Here are a small network's activations along a few directions, averaged over the inputs that share one value of a field.
Values that are neighbours, or in one group, have similar rows; names and order tell nothing.
In the rows, zero is written as 500.
Random noise pushes rows far along 15 fixed directions. That doesn't count. These rows show it; they differ only by the noise:
[530 462 521 543 516 473 434 515 539 556 724 427 610 577 519 440 700 390
 578 461 566 547 549 544 535 480]
[353 584 427 545 667 362 646 399 537 574 701 580 350 426 443 423 512 594
 536 562 553 384 352 439 567 446]
[453 433 598 631 541 438 549 398 619 570 422 446 393 349 546 707 535 367
 426 430 448 545 454 482 370 682]
[599 477 453 440 413 559 310 423 529 657 456 524 457 451 533 475 421 703
 604 570 698 356 530 607 608 560]
[505 466 382 487 494 463 631 387 598 623 603 654 433 523 457 547 314 500
 546 579 401 517 523 620 511 496]
[366 355 567 636 566 586 368 366 438 484 451 244 514 348 606 489 570 390
 462 477 609 492 631 639 522 548]
[529 441 501 554 301 732 577 473 514 480 506 313 385 558 616 567 525 494
 444 499 594 656 547 470 465 445]
[651 493 348 664 263 463 778 512 326 583 581 517 381 612 578 415 508 554
 373 504 712 571 519 313 606 422]
[499 609 506 523 405 481 512 460 535 634 659 431 466 441 589 512 452 587
 601 517 472 388 444 486 583 517]
[576 411 407 606 269 379 264 429 489 626 700 343 727 342 479 511 580 460
 649 466 456 367 744 786 670 623]
[419 461 446 316 293 404 562 612 445 458 680 531 635 442 459 616 525 669
 539 567 643 406 461 363 636 443]
[604 464 576 665 261 135 347 598 385 643 494 557 615 578 508 627 408 519
 460 323 703 317 575 638 419 521]
[609 437 533 483 612 524 457 412 652 521 427 620 541 404 439 637 579 663
 420 366 458 588 466 377 463 598]
[473 526 502 387 447 392 479 605 499 480 471 423 491 397 463 580 647 672
 576 501 514 369 396 379 499 509]
[565 376 473 496 325 520 461 615 448 390 515 402 494 506 444 457 778 589
 389 530 758 559 502 362 385 310]
[350 429 269 436 604 521 749 425 567 214 377 562 411 165 226 614 540 600
 347 615 232 510 440 387 498 526]
[490 539 619 279 544 387 462 711 533 463 520 585 646 565 494 499 474 483
 553 606 370 404 370 434 294 307]


Field D:
d13: [565 378 494 395 530 349 408 415 472 759 427 554 507 399 575 400 556 653
 628 518 478 506 587 504 512 494]
d5: [670 717 564 690 560 601 489 353 527 609 620 561 443 403 636 327 531 560
 404 438 480 468 354 247 572 541]
d9: [257 489 635 475 637 505 508 388 575 641 827 298 461 500 606 486 538 531
 669 503 424 548 450 538 428 311]
d24: [384 593 456 580 522 579 569 394 511 531 640 554 382 425 466 456 376 545
 488 605 652 429 454 510 656 572]
d15: [496 578 715 607 309 631 219 580 511 407 652 222 611 503 638 425 681 447
 495 379 643 470 499 471 422 366]
d20: [435 569 646 276 808 494 427 579 534 451 304 614 594 531 480 565 459 773
 496 390 364 500 390 359 462 465]
d7: [541 425 563 509 347 554 285 378 682 724 711 515 591 547 549 578 474 572
 632 420 650 620 653 724 545 546]
d25: [529 456 425 469 482 336 661 517 581 617 457 611 408 559 433 643 486 299
 634 462 350 608 526 596 495 751]
d11: [682 583 458 616 372 599 420 531 517 494 557 374 498 594 523 323 587 487
 558 483 430 539 527 578 500 403]
d14: [558 594 575 597 695 427 521 405 554 641 508 711 463 648 498 519 240 470
 479 386 355 548 497 582 428 558]
d17: [627 417 590 294 348 443 508 535 640 673 615 625 728 499 589 749 435 534
 606 485 337 579 518 414 490 587]
d8: [515 429 539 522 676 344 567 384 670 705 553 625 422 489 549 501 639 428
 541 451 363 656 467 426 310 483]
d21: [686 450 519 592 468 413 364 572 406 534 349 559 450 594 465 335 609 438
 464 455 735 490 511 499 389 445]
d6: [519 303 468 426 492 502 479 427 674 395 290 480 579 365 296 882 557 602
 532 258 192 705 611 593 419 704]
d1: [564 522 512 481 412 499 505 587 565 340 510 611 617 636 403 601 560 398
 397 402 439 609 536 450 437 502]
d12: [652 565 438 343 572 683 661 512 427 473 519 482 550 572 560 347 596 670
 516 452 262 725 493 179 626 404]
d19: [363 615 426 561 261 615 603 590 585 321 480 394 294 563 437 666 337 378
 446 608 462 467 456 670 398 487]
d3: [168 498 610 465 544 411 599 430 601 509 595 420 386 531 477 884 487 558
 557 306 493 573 484 553 527 663]
d2: [417 401 240 551 293 388 820 518 375 448 477 400 331 725 430 584 474 682
 546 359 420 672 662 639 534 333]
d4: [419 482 542 658 339 439 547 488 321 464 517 174 355 453 549 504 614 560
 419 423 540 509 519 447 346 301]
d22: [556 333 450 522 240 621 556 290 388 699 508 353 482 358 694 490 336 502
 528 577 369 588 697 519 538 467]
d18: [580 321 605 358 655 415 491 442 545 704 622 829 673 592 580 504 446 385
 453 596 616 602 480 377 429 484]
d10: [300 597 476 269 452 505 596 594 434 440 511 569 381 642 539 496 227 651
 554 701 512 370 419 534 428 209]
d16: [326 430 632 443 366 450 675 485 635 558 587 510 463 503 565 881 464 287
 483 419 447 689 492 452 473 737]
d23: [566 451 319 580 347 291 483 518 558 492 520 623 504 380 221 542 560 521
 513 502 465 466 560 644 488 595]
D is arranged as a network in which each value has 4 neighbours.
Q: Name the neighbours of d9, in listed order.
A: d24, d17, d6, d4
Q: Name the neighbours of d12, in listed order.
A: d25, d14, d22, d16
Q: Name the neighbours of d15, in listed order.
A: d5, d11, d8, d21
Q: Name the neighbours of d10, in listed order.
A: d1, d19, d3, d18
Each value of D is a pair of two hidden parts, and every pair occurs once (5 first parts, 5 second parts).
Q: d6 and d21 share the first part; d6 and d23 share the second. Which value has the first part of d23 and the second part of d21?
A: d25
Q: d2 and d8 share the first part; d2 and d11 share the second. Which value has the first part of d11 and the second part of d8?
A: d15
Q: d22 and d9 share the first part; d22 and d16 share the second. Which value has the first part of d16 and the second part of d9?
A: d20
Q: d18 and d5 share the first part; d18 and d14 share the second. Which value has the first part of d14 and the second part of d5?
A: d12
